A small network was shown many inputs. Here are its activations along a few directions, one row for each input.
Each table varies a few parts of the input and shows all the possible inputs, shuffled.
A made-up example of a description, with smaller parts first: one of 5 places around a ring, together with either a single point or one of 9 places around a ring or (one of 3 separate values, together with one of 6 places along a line).
Shared parts are said once, and a part with two or three values counts as separate values.
In the rows, 128 means zero.

Other details of the inputs shift rows strongly along three fixed directions, in all tables alike. That doesn't count.
These rows show it; all are for the same input, with only those details redrawn:
[ 76  94 125 161  86 143 171 126 127 141 114]
[131 124 143 125 143 119 106 115 108 143 116]
[126 154 168  83 157 125 106 122 136  73 129]
[ 91 128 174  94 127 152 126 108 143  46 123]
[ 98 143 109 146 105 108 192 173 147 155 134]
[167 121 134 136 167 102  69 104  76 193 108]
[133 112 133 143 138 118 106 111  96 170 109]
[136 162 127 117 147  94 140 160 133 148 134]

Table:
x1: [169 128 103 133 140  94 111 134 103 181 116]
x2: [120  89 148 134 123 142 110  89 115 106 115]
x3: [174 178 100 136 155  71 128 178 122 202 135]
x4: [139 147 168  95 161 123  94 111 133  79 132]
x5: [ 91 111 125 125 102 126 177 131 139 105 122]
x6: [159 120 131 110 159 102  94 108  93 149 114]
x7: [ 67  88  78 158  73 237 202 108 177 156 169]
x8: [128  76 153 158 114 164  68  68  86 125 103]
x9: [ 99 119 117 165  86 136 168 145 146 130 133]
x10: [100 134 104 167  81 137 174 171 142 145 133]
x11: [135 172 133 111 156  88 144 165 147 130 147]
x12: [126 160 101 155 111  95 183 184 153 161 144]
x13: [127  92 109 159  98 128 135 116 112 157 109]
x14: [127 117 173 108 159 130  82  81 108  91 119]
x15: [ 97 101 144 130 107 144 149 113 142  83 128]
x16: [178 173 118  95 159  84 118 160 130 133 134]
x17: [146 134 150 119 137 136  85 111 113 112 120]
x18: [110  96 159 130 131 143  99  79  96 118 103]
x19: [102 146 138 119 116 125 164 152 154  99 133]
x20: [180 131 116 142 153  94  92 126 100 181 123]
x21: [156 152 155 106 163 113  84 118 126 105 132]
x22: [157 187 143  94 156 101 118 160 145 106 141]
x23: [138 162 123  55 165 205 111 101 176  88 179]
x24: [104 119 126 125  86 151 156 135 146  76 125]
x25: [130  88 153 128 141 133  87  80  99 121 112]
x26: [ 80 104 137 148  95 170 148 129 151  64 124]
x27: [129 141 158  80 138 134 110 114 150  40 130]
x28: [156 163  85 138 120  83 163 185 144 169 143]
x29: [ 80  60 122 185  83 150 149  92  92 174  97]
x30: [123 156 170  83 146 133 115 125 147  56 132]
x31: [156 160 158  86 157 121  92 126 144  60 142]
x32: [140 165 128  93 143  97 148 160 158  95 143]
x33: [130 150 116 135 112 118 156 164 152 111 148]
x34: [ 88  52 134 171  95 149 136  75  99 140 103]
x35: [136 142 115 118 138  94 146 150 135 141 133]
x36: [153 177 114 122 138 100 140 181 152 121 156]
x37: [105 147 141 105 131 115 167 147 160  73 147]
x38: [152  93 147 111 145 132  73  79  91 123 100]
x39: [ 72 117 148 139  94 179 145 131 150  60 116]
x40: [ 71  86 121 143  70 153 191 126 148  95 115]
x41: [151  95 147 117 148 128  71  78  93 125 103]
x42: [122 159 122 109 128 129 148 170 157  78 133]
x43: [156 180 111 112 158  98 124 181 147 122 139]
x44: [158 107  91 168 113 111 115 131  96 200 115]
x45: [131 110 129 167 134 141  91 118 102 154 111]
x46: [148 111  76 124 139 196 119  94 124 212 151]
x47: [126  86 143 125 134 131  97  79  97 122 107]
x48: [132 146 110 152 108 120 146 161 128 158 132]
x49: [134 114 129 121 112 136 119 116 122 106 117]
x50: [114 140 110 154 116 101 176 165 143 162 138]
x51: [ 99  96 143 148 118 136 133 102 115 128 119]
x52: [154 121 126 135 142 111 103 118 114 147 124]
x53: [130 157  98 127 133  75 180 174 143 160 142]
x54: [114 119 114 136  91 143 151 145 138 105 126]
x55: [173 113  93 149 148  81 109 130  80 230 110]
x56: [133 154 133  82 165 215 102  91 165 109 178]
x57: [182 134 126 121 156 112  62 118  96 147 121]
x58: [116 119  83 144 119 212 146 108 141 205 159]
x59: [111 103 117 163 111 122 143 126 106 182 111]
x60: [135 169 121 135 126 113 142 174 150 121 151]
Q: Changing only one part turns x11 into x55. The same change can be made to x56. Which row results?
A: x46
Q: What is each input in this table made of?
A: one of 5 places along a line, together with either a single point or one of 11 places along a line
Q: List by row number the other rows that have the place on the line of 5 in common with x7.
A: x2, x15, x20, x25, x26, x31, x33, x34, x36, x37, x52
Q: List by row number the other rows that have the place on the line of 5 in common with x19.
A: x3, x10, x17, x18, x22, x29, x30, x39, x48, x58, x59

Table:
x61: [ 68  81 151 138  70 148 147 109 127  50 103]
x62: [111  64 184 138 114 151  70  53  96  71  84]
x63: [155 139 114 144 156 118  99 137 109 184 127]
x64: [170 186 115 128 152  45 134 181 136 164 127]
x65: [142 133 188  77 201  96  74  80  93 116 116]
x66: [ 64  78 127 165  55 187 165 103 134 118 119]
x67: [158 110 118 153 141 131  72  98  79 201 111]
x68: [ 94  53 161 145 107 201  66  42  90  98  90]
x69: [155 185 144  54 181 123 100 137 162  63 153]
x70: [145 154  85 169 134  96 158 179 128 218 147]
x71: [176 152  79 161 132  92 136 169 104 250 133]
x72: [109 181 120 116 122 123 182 189 179 101 159]
x73: [ 89  35 182 142  94 170  73  43  79  51  80]
x74: [176 102 157 133 172  99  33  74  53 137 101]
x75: [ 96  91  86 189  83 154 170 142 118 191 108]
x76: [157 163 160 102 161  77 106 150 136  84 134]
x77: [158 158  84 128 143  96 146 165 135 193 147]
x78: [207 134 100 127 167  99  77 116  82 229 127]
x79: [183 115 158 121 172 138  21  66  70 163 113]
x80: [ 80 123  98 174  55 104 234 190 164 132 118]
x81: [ 97  55 123 196  72 126 142 109  99 160  90]
x82: [ 86  85 117 139  81 177 168 109 142 106 120]
x83: [172 152  81 133 137  98 145 160 121 209 141]
x84: [116 124  74 181  91 125 187 176 129 210 126]
x85: [ 88 122 128 142  74 118 196 170 159  83 115]
x86: [199 150 144  72 201 121  40  98 102 126 124]
x87: [181 118 101 132 166 118  81 110  89 203 114]
x88: [117  85 152 117 123 175  93  64 116  93 119]
x89: [140  96 127 130 142 147  91  88 108 144 120]
x90: [ 69  62  93 213  42 117 207 156 122 167 103]
x91: [194 145 105 127 192  94  78 125 101 205 137]
x92: [ 97 135 159 114 114 165 140 117 154  63 145]
x93: [176 189 155  51 188 115  86 127 148  75 161]
x94: [167 154  87 161 141  48 139 181  95 208 127]
x95: [155 150 108 169 134  55 151 169 125 192 125]
x96: [129  51 137 140 124 176  60  38  78 145  97]
x97: [109 194 125  95 115 130 192 195 189  75 160]
x98: [ 80  67 175 124 100 211  83  49 114  52 101]
x99: [ 29 124 142 111  82 132 248 155 172  77 123]
x100: [141 128 116 140 123  93 130 145  97 139 109]
x101: [164 169 124 109 150 117 113 150 124 147 138]
x102: [183 128 116 126 180 108  75 108  99 187 133]
x103: [128 129  85 182 124 115 155 161 122 214 133]
x104: [111  80  96 173  91 149 153 108 115 187 123]
x105: [154 114 122 153 126  82 103 133  96 172 103]
x106: [ 85  65  69 201  48 154 196 121 117 215 121]
x107: [172 164  74 134 139  88 159 179 132 215 147]
x108: [ 99 135 189  97 123 130 131 117 163   4 128]
x109: [134 102  92 171 108 125 155 124 117 211 140]
x110: [102  76 130 176  79 130 147 108 112 134  84]
x111: [ 66 177 143  81 126  91 225 179 181  84 146]
x112: [116  60 112 159  94 171 122  77  97 163 104]
x113: [118 211 151  76 146 123 167 184 197  43 178]
x114: [135 182 162  64 156 145 115 145 163  39 144]
x115: [ 75  94  73 204  46 153 222 164 138 197 120]
x116: [ 91 149 115 144  80  93 209 187 174 104 130]
x117: [136 193 117 110 149 107 156 189 168 121 157]
x118: [108  55 131 161 102 175 113  60 102 145 115]
x119: [166 150 158  65 175 137  61  90 124  83 137]
x120: [130 193 149  89 147  72 163 198 176  45 155]
x121: [114  94 119 135 107 157 125  94 120 135 123]
x122: [182 103 106 146 173 118  60  91  75 219 113]
x123: [119 129 174  84 142 177  85  94 135  38 119]
x124: [ 99 112 131 148 102 159 142 120 131 124 128]
x125: [ 82 100 156 108 110 183 143  91 160  39 140]
x126: [ 72  76 125 178  82 178 157 107 130 129 119]
x127: [106 167 128  97 124 133 187 161 189  69 171]
x128: [ 74  90 154 147  90 186 140  92 137  79 127]
x129: [103 188 127 110 132 126 186 191 192  79 167]
x130: [172 154  94 146 137  50 143 195 112 190 119]
x131: [110 162 153  83 135 158 134 144 166  42 137]
x132: [193 165  73 140 175  73 122 172 116 240 146]
x133: [ 46 106 108 174  46 171 227 156 172 116 139]
x134: [103 101 115 131  99 163 159 119 141 114 126]
x135: [122 222 128  75 145 109 172 205 196  66 171]
x136: [ 74  78 125 136  90 185 147  91 141  90 118]
x137: [145 201 123  64 165 106 145 173 180  80 166]
x138: [125 149 162 101 140  98 125 146 138  49 136]
x139: [132 178  93 141 130 100 176 197 157 170 155]
x140: [ 72  93 131 149  88 181 144 110 138 100 116]
x141: [177 143 122 128 160  68  78 133  78 163 113]
x142: [139 147 141 135 133  84 129 143 134 118 117]
x143: [114 124 120 122 120 145 150 127 149 114 140]
x144: [172 117 124 151 151 124  68 100  78 206 118]
x145: [ 70  58 112 195  73 181 151 100 114 160 104]
x146: [167 129 160  70 182 153  49  79 112  78 119]
x147: [111 116 173  95 145 180  68  78 125  49 115]
x148: [ 54  62 158 143 103 145 159  75 105 130  95]
x149: [131 159 128 102 136 127 155 143 163 100 164]
x150: [185 135 118 111 163 112  73 103  98 183 131]
x151: [159 124 176  86 158 114  54  99  91  59  99]
x152: [188 148 157  76 203 123  46  91 112 108 141]
x153: [130 203 121  94 134 109 164 191 175 104 163]
x154: [107 125 160  87 119 169 127  96 157  47 145]
x155: [147 117 181 100 171 162  38  65 102  81 120]
x156: [161 175 134  82 184 112 111 143 153 102 158]
x157: [140 112 150 120 135 156  68  81  97 128 116]
x158: [173 118 114 130 164 118  80 104  96 188 126]
x159: [161 210 160  53 174  64 113 186 161  36 145]
x160: [160 159  95 160 138  94 143 168 122 220 151]
Q: What is each input in this table made of?
A: one of 4 places along a line, together with either a single point or one of 6 places along a line or (one of 2 separate values, together with one of 9 places along a line)
Q: Changing only the place on the line of 4 turns x86 into x137. The same change can be made to x123. Which row results?
A: x68
Q: Changing only the place on the line of 4 turns x144 into x92. The same change can be made to x62. Which row results?
A: x108
Q: Changing only the place on the line of 4 turns x74 into x94. The same change can be made to x103. Which row results?
A: x145
Q: Which other rows does x136 become when the place on the line of 9 takes its other values? List them by row number.
A: x69, x77, x96, x106, x119, x121, x137, x150
